Each row below is a small network's average activation on inputs in which a field has the value named, seen along a few directions.
Values that are neighbours, or in one group, have similar rows; names and order tell nothing.
In the rows, zero is written as 500.
Strong random noise was added to every row along 3 fixed directions; ignore it. To show where, here is one row again and again, with new noise each time:
[516 417 507 381 447 464 566 560 528 637 552 595 537 411 551 432 491 551
 381]
[527 490 598 480 504 465 465 442 507 452 526 441 469 472 538 479 215 847
 508]
[455 447 464 468 519 405 460 455 489 724 428 645 736 405 532 549 793 251
 451]
[487 501 576 602 478 355 448 346 449 609 397 462 564 419 436 553 428 661
 665]
[464 539 530 378 774 607 215 422 559 276 536 535 775 599 769 604 497 491
 259]


Values of Lizo:
y6: [419 494 475 401 530 442 499 527 460 471 598 450 472 561 470 457 412 645
 471]
y16: [512 480 408 546 411 611 679 643 541 516 519 668 418 479 514 392 452 436
 582]
y10: [547 522 631 640 489 382 424 281 388 565 345 381 398 404 334 533 284 800
 779]
y8: [438 655 347 474 612 698 464 519 569 386 477 385 559 630 586 586 630 282
 320]
y2: [543 402 613 582 680 640 420 528 637 303 537 660 451 472 605 515 456 488
 536]
y7: [569 460 373 487 382 657 712 701 502 499 588 490 340 511 444 509 447 414
 463]
y12: [479 569 436 734 288 436 567 447 464 694 345 519 371 526 330 610 719 311
 857]
y5: [484 472 565 531 575 406 345 317 404 375 456 381 531 603 449 557 547 486
 547]
y9: [459 546 636 534 366 309 534 422 446 471 468 290 362 543 356 411 234 764
 647]
y11: [439 588 511 505 491 445 482 508 444 392 529 369 528 607 470 476 510 428
 390]
y14: [561 505 381 552 604 653 543 633 550 501 461 570 607 529 563 515 539 360
 632]
y13: [662 483 408 315 517 762 675 835 694 275 848 644 220 620 739 306  89 769
 266]
y4: [528 372 411 136 412 551 625 718 618 640 624 687 496 368 629 322 610 346
 113]
y3: [477 530 430 534 295 484 685 514 520 635 530 459 433 463 384 456 754 255
 426]
y1: [583 375 599 456 428 478 601 583 517 658 534 639 459 324 544 454 536 565
 390]
y17: [444 628 633 505 672 594 296 471 433 205 542 327 627 661 566 572 584 473
 285]
y15: [507 454 475 392 557 435 397 442 443 417 506 430 434 495 456 493 371 699
 564]
The values of Lizo form a ring.
Which values are neighbours of y10? Give them in the order they are listed.
Answer: y4, y1
Which values are neighbours of y11? Give them in the order they are listed.
Answer: y9, y17
Which values are neighbours of y6? Give them in the order they are listed.
Answer: y5, y15
Which values are neighbours of y7? Give them in the order they are listed.
Answer: y8, y12
